A small network was shown many inputs. Here are its activations along a few directions, one row for each input.
In each table, some parts of the input vary, and every possible input appears once, in random order.
Descriptions start from the smaller parts, as in this example, which fits no table here: one of 5 places around a ring, together with either a single point or (one of 2 separate values, together with one of 4 places along a line) or one of 11 places along a line.
Shared parts are said once, and a part with two or three values counts as separate values.

Other details of the inputs shift rows strongly along two fixed directions, in all tables alike. That doesn't count.

Table:
R1: -58,267,255,318,146,303,415,-213,85,-408,325
R2: 176,-320,80,179,-118,-511,-70,433,-339,125,140
R3: -97,-297,172,41,-104,-148,-303,118,-320,274,37
R4: 62,-211,-69,-204,108,62,-301,-40,-89,450,-236
R5: -278,372,30,-261,247,180,112,-228,715,-35,-150
R6: 455,280,175,139,220,59,498,-142,181,-305,242
R7: 16,-30,-303,-304,-38,174,-123,-183,33,-54,-30
R8: -84,132,483,406,207,-119,259,463,144,-725,674
R9: -239,499,-402,-70,113,405,211,-581,466,-133,-468
R10: 68,-218,328,111,87,-24,-1,125,-151,152,96
R11: 79,68,-206,-240,-145,12,-194,-14,-93,138,-199
R12: -200,-418,92,6,-147,12,-381,259,-346,107,2
R13: -199,-436,-197,-427,-311,-51,-491,86,-206,274,-267
R14: -61,177,-145,152,78,-9,76,-244,150,-29,-191
R15: -123,57,-210,-110,50,338,-137,-206,20,-53,-105
R16: -228,-28,353,91,83,-397,-150,492,11,-102,310
R17: 25,-210,-144,-15,-138,-172,-82,297,-160,-65,-37
R18: 132,-329,-217,-503,-29,-109,-400,42,-132,590,-307
R19: -44,-261,305,465,-108,-97,28,539,-350,-215,360
R20: 216,18,19,21,68,-119,77,-47,-143,0,337
R21: -198,155,-392,-308,-81,378,-331,-336,150,101,-572
R22: 91,326,-36,197,315,191,474,-394,442,-224,-178
R23: -107,-183,213,330,-142,-144,-60,405,-303,26,181
R24: -43,207,114,297,3,54,261,-167,151,-112,145
R25: 182,350,-176,-143,-24,87,129,-411,224,-39,-95
R26: -104,182,-84,-203,-49,219,188,-344,165,-120,-23
R27: -26,-299,-11,12,-262,-168,-71,311,-157,-27,110
R28: -17,-274,7,-49,-290,-364,-148,233,-175,318,-5
R29: 108,-275,-132,-194,-232,-154,-437,330,-357,125,-95
R30: 79,64,-173,-186,17,87,0,-107,-76,26,91
R31: -108,391,-340,-234,124,393,-4,-721,353,124,-274
R32: 81,208,107,278,110,112,73,37,-158,-203,125
R33: 281,10,58,117,141,-164,390,20,153,-87,27
R34: 199,124,212,32,160,94,472,-208,201,-172,238
R35: -201,15,-306,-349,-285,58,-110,-166,178,255,-381
R36: -133,-343,-121,-396,-282,-225,-455,11,-224,503,-242
R37: 58,-118,-84,-240,-124,-85,67,-58,200,304,-257
R38: -235,112,-363,-117,-15,248,-127,-210,194,-35,-471
R39: 71,-145,43,87,-54,-205,-396,158,-349,240,-88
R40: 168,319,17,312,130,3,600,-70,187,-466,286
R41: 4,36,49,126,115,126,-21,33,-237,-31,193
R42: -138,39,533,329,162,-297,109,629,-84,-448,603
R43: 270,-9,186,167,193,-1,38,20,-48,8,-27
R44: 99,-2,282,341,102,-32,316,51,95,-53,176
Description of these inputs: one of 4 places along a line, together with either a single point or (one of 2 separate values, together with one of 5 places around a ring).
- Changing only the place on the line of 4 turns R7 into R30. The same change can be made to R12. Which row results? => R1
- List by row number the other rows that have the place on the line of 4 in common with R22. => R4, R5, R6, R10, R18, R33, R34, R37, R43, R44
- Change only the place on the ring of 5 in R25. List by row number the other rows that result. => R2, R20, R28, R36

Table:
R45: -96,445,384,583,112,282,605,7,-7,-918,701
R46: 5,101,545,551,372,-74,336,341,139,-466,461
R47: 179,182,586,525,196,-139,435,125,-40,-261,601
R48: -190,52,-324,-149,-43,302,-107,-477,266,295,-693
R49: -367,241,104,16,11,335,33,116,153,-486,229
R50: -21,-29,-397,-466,-186,178,76,-565,287,312,-421
R51: 90,19,361,168,206,-228,491,161,153,-383,614
R52: 225,75,60,182,253,145,49,-142,-168,-62,-40
R53: 93,-455,275,48,-118,-605,-257,862,-298,22,302
R54: -8,179,-314,40,-32,124,195,-245,171,-8,-217
R55: -133,295,-213,-33,8,10,115,-173,285,-49,-202
R56: 198,182,-498,-537,-82,231,-144,-458,205,224,-505
R57: -108,107,149,202,129,11,71,-72,140,-59,-139
R58: -323,-508,-168,-46,-413,-27,-557,354,-584,224,-122
R59: 31,121,-27,269,64,290,-68,-186,-247,-455,416
R60: 426,-504,271,45,-6,-401,-151,485,-736,225,423
R61: 79,-510,26,-176,-345,-589,-493,588,-395,367,-130
R62: -149,101,-307,-531,-123,56,-15,-517,397,276,-391
R63: 162,290,-325,-84,161,191,43,-281,52,-29,-162
R64: 174,115,-247,-103,-162,105,235,-268,246,-37,-200
R65: 185,-485,71,-174,-88,-179,-586,348,-581,665,-107
R66: -368,245,-379,-407,49,101,-167,-172,520,133,-492
R67: -224,-530,231,-172,-88,-395,-638,578,-209,582,-72
R68: 139,271,136,248,126,275,501,-408,250,-110,146
- Changing only one part turns R67 into R47. The same change can be made to R51. Which row results? => R62
- What do these inputs look like to the network? => one of 4 places along a line, together with either a single point or one of 5 places around a ring
- A walk changes only the place on the ring of 5. It starts at R50 and steps to R64. List the rest of the walk in order. => R54, R48, R68
- Change only the place on the line of 4 in R48. List by row number the other rows that result. => R46, R52, R57
- List by row number the other rows that have the place on the line of 4 in common with R56. => R52, R59, R60, R63, R65
